These are the activations of a small neural network, seen along a few directions. Each row is one input.
Each table varies a few parts of the input and shows all the possible inputs, shuffled.
A made-up example of a description, with smaller parts first: one of 8 places around a ring, together with either a single point or one of 9 places around a ring or (one of 3 separate values, together with one of 6 places along a line).
Shared parts are said once, and a part with two or three values counts as separate values.
In the rows, 128 means zero.

Table:
R1: [125 143 140 153 113 158 148 167 151 156 131  99 160]
R2: [ 97 149 116 157 130 110 130 102 139 103 140 160 137]
R3: [102 152 130 149 141 109 117 110 166 167  97 138 119]
R4: [136 131 131 131 138 129 146 125 151  95  65 111 130]
R5: [108 175 146 160 143 132 157 135 130 121 104 154 140]
R6: [114 131 175 158  97 135  98 140 126 178 159 134 145]
R7: [111 158 103 144 137 114 135  93 171 110 132 130 133]
R8: [137 100  94  83 152 143 120 138 153 116 167 131 146]
R9: [158  83 150 124 123  94 122 123 115 145 121 158 112]
R10: [169  88  89 108 121 106 141 114 151 104 133 137 125]
R11: [131  94 117  97 149 138 117 135 117 103 185 151 152]
R12: [128 121 157 142 124  98  91 119 129 118  89 149 113]
R13: [132  99 167 102 159 131 102 136 114 152 163 140 135]
R14: [ 94 146 154 164 138 102 114 107 132 155 113 157 125]
R15: [ 98 184  78 120 117 162 145 148  15 134 125  53  61]
R16: [105 135 159 151 100 163 151 164 122 148 141 132 159]
R17: [ 95 172  47 108 100 135 116 132  35 109 165  63  44]
R18: [177 105 132 108 125 104 120 117 145 158 108 139 115]
R19: [137 104 122 102 172 152 150 167 137 135 128 110 155]
R20: [117 177 124 152 150 134 159 131 158 133  90 129 142]
R21: [133 108 154 106 167 153 151 167 111 117 150 132 148]
R22: [138 124 135 133 131 101  93 115 157 130  74 123 114]
R23: [181 114 123 116 135 127 167 128 129 125  98 125 145]
R24: [113 122 148 149 103 137 104 133 153 192 140 108 146]
R25: [120 131 120 135  94 146 125 123 164 135 173 108 153]
R26: [128 132 155 136 129 129 145 118 117  85  80 138 138]
R27: [136 125 105 118 120 115 116  91 161  77 104 124 129]
R28: [139  98 143  97 167 128 104 144 149 162 146 113 128]
R29: [ 98 165  84 129 114 146  96 124  29 167 136  63  31]
R30: [159 102 140 116 124 128 171 137 106 115 107 157 136]
R31: [131 131 120 124 110 114 109 110 136  68 114 161 127]
R32: [111 128 143 144  87 143 123 127 135 122 188 134 152]
R33: [166  96 124 108 113 108 143 102 118  89 156 161 128]
Changing only one part turns R20 into R3. The same change can be made to R19. Which row results?
> R28
What is each input in this table made of?
> one of 3 separate values, together with either a single point or (one of 2 separate values, together with one of 5 places around a ring)
Start at R6 and move only the place on the ring of 5, one step at a time. The first step leads to R14. Which rows follow, in order?
> R12, R9, R13
List by row number the other rows that have the choice among 3 separate values in common with R10.
> R2, R7, R8, R11, R17, R25, R27, R31, R32, R33

Table:
R34: [112 160  99 118 134 154 152 141  74 126 134  89 107]
R35: [127 131 105 114 110 124 101 124  78 144 147 103  80]
R36: [158 127  81 120 135  76 137  65 121  38  50 138  94]
R37: [112 134 168 156 126 144 144 148 163 153 130 145 166]
R38: [131 124  94 103 130 143 121 147  77 115 164  96  99]
R39: [175  96 138 131 149  76 142  82 199  61  62 190 163]
R40: [ 95 161 105 143 112 123 104 113  94 153 125  96  81]
R41: [149  88 151 109 138 145 128 159 159 135 172 145 169]
R42: [110 129 161 150 125 124 110 127 173 171 140 151 152]
R43: [ 97 167 107 149 110 144 139 133  82 138 111  91  97]
R44: [141  93 165 120 125 128 102 143 158 158 156 153 149]
R45: [131 127 160 123 142 156 156 154 156 144 145 140 179]
Changing only one part turns R36 into R39. The same change can be made to R43. Which row results?
> R37
What is each input in this table made of?
> one of 2 separate values, together with either a single point or one of 5 places around a ring
Which other rows does R35 become when the place on the ring of 5 takes its other values? List them by row number.
> R34, R38, R40, R43
Which other rows does R41 become when the choice among 2 separate values takes its other values? List them by row number.
> R38

Table:
R46: [158 150  70 102 155 126 182 138 106  98 106  96 106]
R47: [143 112 114 123 100 114  81 135 108 171 134  94  73]
R48: [ 86 163 157 176 103 163 171 169 134 151 145 102 173]
R49: [ 97 163 126 165 132  79 103 104 126 153  83 131 100]
R50: [184  51 185 113 159 104 127 125 222 125  87 207 201]
R51: [121 135 132  99  99 146  69 119 104 178 165 109 108]
R52: [157  96 116 107 134 129 122 166  58 127 151 110  79]
R53: [187  73 199 118 151 117 124 147 234 128 125 207 217]
R54: [104 143 108 101 155 181 172 155 117 129 182  85 167]
R55: [119 106 134 111 117 152 131 174  79 133 231 104 119]
R56: [155 111 102  95 126  97 133 136  59 102 150 114  76]
R57: [135 163 116  82 155 172 164 164 110 122 143 101 132]
R58: [ 51 160 164 168 129 131  99 130 142 184 164 120 150]
R59: [119 136  75 112  89  97  78  70 112 104 138 118  73]
R60: [126 156  68 106 150 122 163 113 111  42 113  92 112]
R61: [112 157 165 168 110 183 162 148 126 144 103 106 140]
R62: [ 85 155 103 192 126 112  93  69 138 109  91 136  90]
R63: [137 114  74 113 123 131 115  99  61  62 151 137  79]
R64: [101 150 135 142 118 149 160 140 108 148  53 128 141]
R65: [103 154 110 181 103 143 166  89 126  69  71 115 116]
R66: [ 93 130 125 106  91 144  84 122 114 185 206 107 132]
R67: [141 121 119  86 124 148 115 179  66 136 181 131 103]
R68: [160  68 191 123 145 117 139 149 245 136 166 207 239]
R69: [144 131  85  96 159 150 171 166 109 122 102  95 110]
R70: [ 84 151 149 147 142 120  97 106 121 180  83 141 101]
R71: [171  67 147 129 149  85 122  74 229  58  95 216 202]
R72: [ 91 162 174 173 126 137  95 139 144 175 128 122 101]
R73: [136 161 125 175 114 131 178 117 111 121  68 110 122]
R74: [139 130 105 112 104  89  84  87  95 146 132  93  88]
R75: [203  73 168 119 151  71 141 110 224 101  95 207 189]
What is each input in this table made of?
> one of 5 places along a line, together with either a single point or one of 5 places around a ring
Changing only the place on the line of 5 turns R75 into R53. The same change can be made to R49. Which row results?
> R72
List by row number the other rows that have the place on the line of 5 in common with R55.
> R48, R54, R58, R66, R68
